A small network was shown many inputs. Here are its activations along a few directions, one row for each input.
In each table, some parts of the input vary, and every possible input appears once, in random order.
Descriptions start from the smaller parts, as in this example, which fits no table here: one of 3 separate values, together with either a single point or one of 11 places along a line or (one of 5 places around a ring, together with one of 6 places along a line).
Shared parts are said once, and a part with two or three values counts as separate values.
(in the rows, 128 means zero)

Other details of the inputs vary at random and push rows far along two fixed directions, the same in every table; ignore that.

Rows:
x1: 160 76 150 132 126 157 102 168 93 108 148 136 88
x2: 142 87 143 132 118 171 98 149 106 115 137 166 89
x3: 153 114 157 132 133 171 77 149 131 115 141 156 85
x4: 144 132 154 78 133 96 153 156 87 172 125 60 130
x5: 139 112 122 146 113 139 127 130 124 107 129 130 121
x6: 155 97 162 134 122 177 94 139 126 120 142 169 76
x7: 99 186 124 116 149 88 146 122 134 142 109 76 172
x8: 121 141 82 182 116 136 110 76 176 89 131 200 130
x9: 169 86 150 138 121 158 102 156 94 116 144 139 80
x10: 133 137 178 73 155 102 155 164 105 183 124 57 134
x11: 123 141 108 125 134 120 138 111 165 132 134 145 143
x12: 114 170 121 80 137 70 167 107 147 171 119 88 176
x13: 136 124 152 135 135 139 121 137 115 129 131 130 114
x14: 132 114 118 151 107 132 123 137 108 106 132 136 125
x15: 111 115 78 201 103 150 112 108 141 63 136 172 130
x16: 140 92 153 153 138 161 93 154 111 108 151 152 95
x17: 103 148 64 165 108 111 136 77 163 105 115 168 168
x18: 122 142 97 111 135 109 154 109 152 147 122 120 157
x19: 150 95 146 150 122 162 105 161 120 101 154 156 88
x20: 143 152 111 96 147 107 131 118 145 152 120 100 153
x21: 89 158 112 114 134 90 165 123 109 144 107 86 175
x22: 162 97 148 133 131 179 76 153 116 116 136 154 82
x23: 122 157 112 115 132 97 140 100 153 149 125 128 148
x24: 127 138 132 132 119 118 140 126 137 116 129 115 134
x25: 74 167 78 152 102 104 154 81 150 115 100 137 176
x26: 160 106 129 110 133 137 123 123 139 142 131 136 120
x27: 134 133 162 79 148 97 149 155 79 184 117 62 134
x28: 115 126 77 192 109 151 100 90 173 69 140 223 129
x29: 173 85 155 112 145 156 94 149 132 135 162 151 89
x30: 92 158 117 103 145 83 172 121 114 158 109 58 179
x31: 112 134 105 180 100 130 119 117 135 81 134 164 133
x32: 89 171 126 95 132 97 170 115 151 156 113 92 162
x33: 150 102 151 104 126 132 129 168 86 135 140 104 111
x34: 128 119 125 154 129 137 118 125 106 119 122 139 119
x35: 96 143 87 204 100 155 104 76 169 69 122 211 120
x36: 166 121 170 103 142 135 104 174 106 134 146 96 101
x37: 177 94 152 85 145 141 122 154 123 167 138 116 104
x38: 94 147 94 188 101 143 109 85 160 88 121 195 125
x39: 148 93 143 139 116 166 93 139 108 124 133 165 82
x40: 77 160 94 159 107 125 135 92 159 96 117 166 151
x41: 99 148 118 97 132 104 160 114 132 154 113 84 160
x42: 128 153 105 98 137 91 157 98 142 161 114 103 158
x43: 115 133 121 137 129 120 142 120 121 129 112 112 147
x44: 154 102 167 85 132 145 127 149 110 160 126 105 103
x45: 135 122 149 114 125 124 131 156 107 124 142 115 119
x46: 174 101 152 113 137 153 105 135 137 139 148 155 93
x47: 110 114 112 148 117 146 117 118 133 103 121 158 123
x48: 112 148 68 163 113 115 130 77 162 112 116 169 153
x49: 155 96 154 120 125 161 105 141 106 136 132 144 84
x50: 150 98 165 86 138 151 125 164 105 161 133 110 98
x51: 95 155 79 201 97 122 124 90 152 73 125 174 141
x52: 157 95 154 118 123 168 109 141 112 135 131 144 88
x53: 160 100 136 93 146 131 124 139 125 155 143 114 120
x54: 98 155 70 182 99 121 148 84 150 84 112 146 159
x55: 142 104 144 118 125 156 119 144 124 139 126 132 103
x56: 134 125 161 99 132 138 130 145 134 153 129 116 110
x57: 102 167 131 122 139 91 155 114 123 146 113 94 155
x58: 137 103 143 139 127 140 112 151 90 127 130 133 116
x59: 142 109 112 123 128 137 120 125 131 126 135 156 126
x60: 133 114 144 128 128 128 123 150 116 111 142 123 115
x61: 145 142 170 75 140 95 154 153 100 168 132 60 126
x62: 109 141 118 132 133 114 150 128 123 140 110 101 152
x63: 98 167 130 123 135 88 151 118 120 149 113 97 156
x64: 157 117 135 131 130 144 103 156 109 114 136 115 110
x65: 162 109 146 110 137 139 114 128 148 139 142 145 110
x66: 147 126 152 119 125 129 133 143 117 129 137 112 113
x67: 131 157 114 78 139 89 170 103 142 175 111 83 167
x68: 164 91 162 137 124 161 103 169 115 115 152 140 81
x69: 94 127 102 182 109 153 105 100 160 73 127 195 121
x70: 118 132 93 122 132 108 142 103 150 127 121 133 156
x71: 161 89 143 137 121 157 113 162 108 117 141 131 93
x72: 96 168 139 103 137 77 164 128 113 159 113 75 171
x73: 103 160 110 101 128 86 181 128 124 150 113 65 171
x74: 140 111 160 134 135 143 114 145 117 126 133 132 109
x75: 154 117 138 111 139 135 122 133 152 145 140 139 115
x76: 142 112 153 115 133 129 125 156 112 127 149 103 112
x77: 108 162 113 89 144 79 163 105 157 153 121 99 171
x78: 103 174 111 118 146 92 148 121 122 144 102 72 175
x79: 121 133 123 139 130 128 138 121 114 130 115 118 139
x80: 74 161 86 165 113 122 137 81 173 96 119 154 159
x81: 117 124 131 150 110 145 108 121 136 109 131 169 115
x82: 70 159 87 182 122 111 137 94 151 83 114 153 166
x83: 181 104 146 127 145 164 72 146 142 120 153 165 87
x84: 132 112 153 135 141 146 117 156 114 127 139 135 109
x85: 95 152 125 98 146 84 167 130 107 154 106 66 172
x86: 121 142 151 97 129 120 144 122 141 150 120 107 132
x87: 77 149 65 200 114 131 137 92 150 82 110 166 163
x88: 139 116 181 86 149 122 129 174 85 159 138 93 115
Each input here is: one of 2 separate values, together with one of 4 places along a line, together with either a single point or one of 10 places around a ring.
- The inputs of x19 and x73 match in every part but the choice among 2 separate values. If x3 is changed in the same way as x19 into x73, which row does it become? => x22
- The inputs of x12 and x17 match in every part but the choice among 2 separate values. If x57 is changed in the same way as x12 into x17, which row does it become? => x34
- Which other rows agree with x46 in the choice among 2 separate values and the place on the line of 4? List them by row number. => x8, x11, x12, x23, x28, x29, x65, x75, x77, x83
- Which other rows does x5 become when the choice among 2 separate values takes its other values? List them by row number. => x24
- Which other rows does x85 become when the place on the ring of 10 takes its other values? List them by row number. => x21, x27, x30, x34, x43, x58, x62, x79, x87
- Which other rows does x40 become when the choice among 2 separate values takes its other values? List them by row number. => x2

Rows:
x89: 94 148 62 161 99 119 154 91 144 99 110 146 170
x90: 124 132 122 97 138 108 137 109 137 159 120 123 145
x91: 125 114 100 216 99 169 82 120 116 58 134 206 106
x92: 98 131 82 138 115 119 148 101 138 117 107 124 163
x93: 116 165 56 188 123 89 140 94 140 86 120 121 179
x94: 99 140 140 121 140 111 149 142 126 143 126 109 149
x95: 93 129 61 167 107 126 140 96 142 90 109 154 162
x96: 120 119 121 186 123 157 104 123 111 91 121 166 107
x97: 139 122 151 76 149 118 133 129 120 180 131 107 125
x98: 133 127 141 87 147 112 143 128 125 182 120 114 139
x99: 150 101 173 115 126 143 112 174 113 125 160 132 82
x100: 119 148 27 169 114 95 164 82 164 92 116 120 193
x101: 98 165 113 146 111 104 147 107 123 113 111 111 150
x102: 127 154 146 117 133 129 129 123 153 142 120 112 126
x103: 148 99 149 153 136 187 68 142 138 101 149 180 78
x104: 88 152 70 164 93 114 162 77 156 99 103 138 170
x105: 183 72 171 120 123 170 88 144 116 136 152 176 67
x106: 123 131 116 172 104 139 108 129 118 93 132 155 109
x107: 120 139 107 101 111 105 165 125 129 145 118 91 145
x108: 180 85 172 90 131 154 104 148 114 153 149 147 75
x109: 135 142 170 96 137 107 147 151 91 170 115 62 126
x110: 177 87 189 112 153 184 81 171 114 136 147 149 61
x111: 133 129 185 81 136 106 151 159 109 159 138 79 124
x112: 148 113 153 63 126 118 160 151 101 168 125 68 124
x113: 156 150 109 115 152 104 129 127 156 131 139 97 152
x114: 104 148 126 138 134 112 139 132 104 142 108 105 150
x115: 117 131 171 81 152 110 146 158 108 163 139 76 130
x116: 162 105 150 145 120 177 75 150 144 101 153 178 69
x117: 116 119 116 173 119 144 100 125 111 95 123 155 122
x118: 105 140 143 125 141 117 149 133 127 131 126 114 135
x119: 97 164 70 153 111 106 144 71 165 115 115 168 169
x120: 104 156 107 135 133 119 122 111 155 113 118 136 151
x121: 135 141 172 91 131 101 148 149 87 164 119 66 130
x122: 165 65 158 108 136 170 113 175 89 152 135 127 91
x123: 93 169 109 138 137 118 136 106 163 131 109 129 161
x124: 120 145 158 84 138 97 157 154 110 155 136 82 145
x125: 117 158 85 146 138 79 158 113 154 106 138 102 180
x126: 127 103 134 181 106 167 97 132 140 68 153 194 91
x127: 162 101 178 92 150 156 90 165 119 146 141 122 91
x128: 106 133 134 118 136 107 140 141 121 125 131 114 145
x129: 136 122 139 92 124 120 162 135 116 164 113 77 134
x130: 124 138 163 90 148 109 138 153 83 168 122 64 131
x131: 122 125 169 79 149 104 144 160 108 160 135 78 135
x132: 113 155 93 128 112 105 144 89 163 132 123 149 144
x133: 93 155 97 156 122 104 134 112 115 108 108 122 161
x134: 139 113 117 161 114 154 108 100 154 117 129 186 106
x135: 119 140 166 103 135 108 153 145 124 152 130 86 131
x136: 144 115 140 170 114 175 82 123 154 86 141 190 90
x137: 122 140 122 109 141 114 147 102 140 157 115 130 140
x138: 117 168 137 99 130 111 143 115 155 138 121 103 141
x139: 144 88 106 166 120 164 83 114 137 96 140 214 101
x140: 134 133 121 157 121 158 95 123 150 95 136 176 114
x141: 206 72 118 141 141 153 84 138 132 118 164 174 92
x142: 115 128 111 115 130 124 161 118 122 141 107 103 145
x143: 156 72 147 117 131 172 105 158 97 133 141 133 89
- What is each input in this table made of? => one of 5 places around a ring, together with either a single point or one of 10 places around a ring
- The inputs of x105 and x111 match in every part but the place on the ring of 5. If x137 is changed in the same way as x105 into x111, which row does it become? => x118
- The inputs of x127 and x117 match in every part but the place on the ring of 5. If x110 is changed in the same way as x127 into x117, which row does it become? => x96
- A walk changes only the place on the ring of 5. It starts at x93 and steps to x100. List the rest of the walk in order. => x141, x113, x125
- Which other rows agree with x107 in the place on the ring of 5? List them by row number. => x89, x92, x95, x100, x104, x112, x122, x129, x142, x143

Rows:
x144: 153 124 201 47 149 101 154 187 76 190 133 28 120
x145: 74 190 92 135 122 71 175 104 137 125 109 83 187
x146: 108 163 62 109 122 76 181 78 163 145 106 99 194
x147: 132 108 118 157 118 161 98 116 158 98 141 191 107
x148: 113 108 122 180 112 160 103 135 123 80 136 172 110
x149: 64 187 95 129 118 84 177 96 132 133 96 84 186
x150: 172 121 190 24 169 103 140 167 106 213 133 50 116
x151: 69 190 97 134 121 80 181 102 142 126 99 84 187
x152: 137 117 114 162 117 162 103 114 161 96 137 189 106
x153: 119 157 120 91 145 93 160 106 146 168 117 94 162
x154: 72 183 91 137 129 78 178 94 135 133 100 86 193
x155: 178 58 138 143 122 167 100 171 80 110 148 143 84
x156: 83 137 89 207 96 143 121 94 140 64 117 184 135
x157: 102 158 130 106 134 93 159 131 107 158 106 77 162
x158: 181 88 204 52 148 142 118 172 98 184 145 103 79
x159: 125 117 101 171 110 167 97 99 158 93 132 200 107
x160: 172 111 171 73 148 126 121 160 118 168 150 105 100
x161: 178 78 185 118 142 165 85 187 77 126 152 126 75
x162: 134 117 105 177 108 159 99 104 167 85 140 194 111
x163: 196 77 181 96 149 166 81 170 110 144 157 145 71
x164: 137 111 107 166 119 161 93 109 151 105 131 198 110
x165: 116 115 102 200 116 159 93 119 131 71 130 181 114
- What is each input in this table made of? => one of 2 separate values, together with either a single point or one of 10 places around a ring
- The inputs of x147 and x148 match in every part but the choice among 2 separate values. If x164 is changed in the same way as x147 into x148, which row does it become? => x157
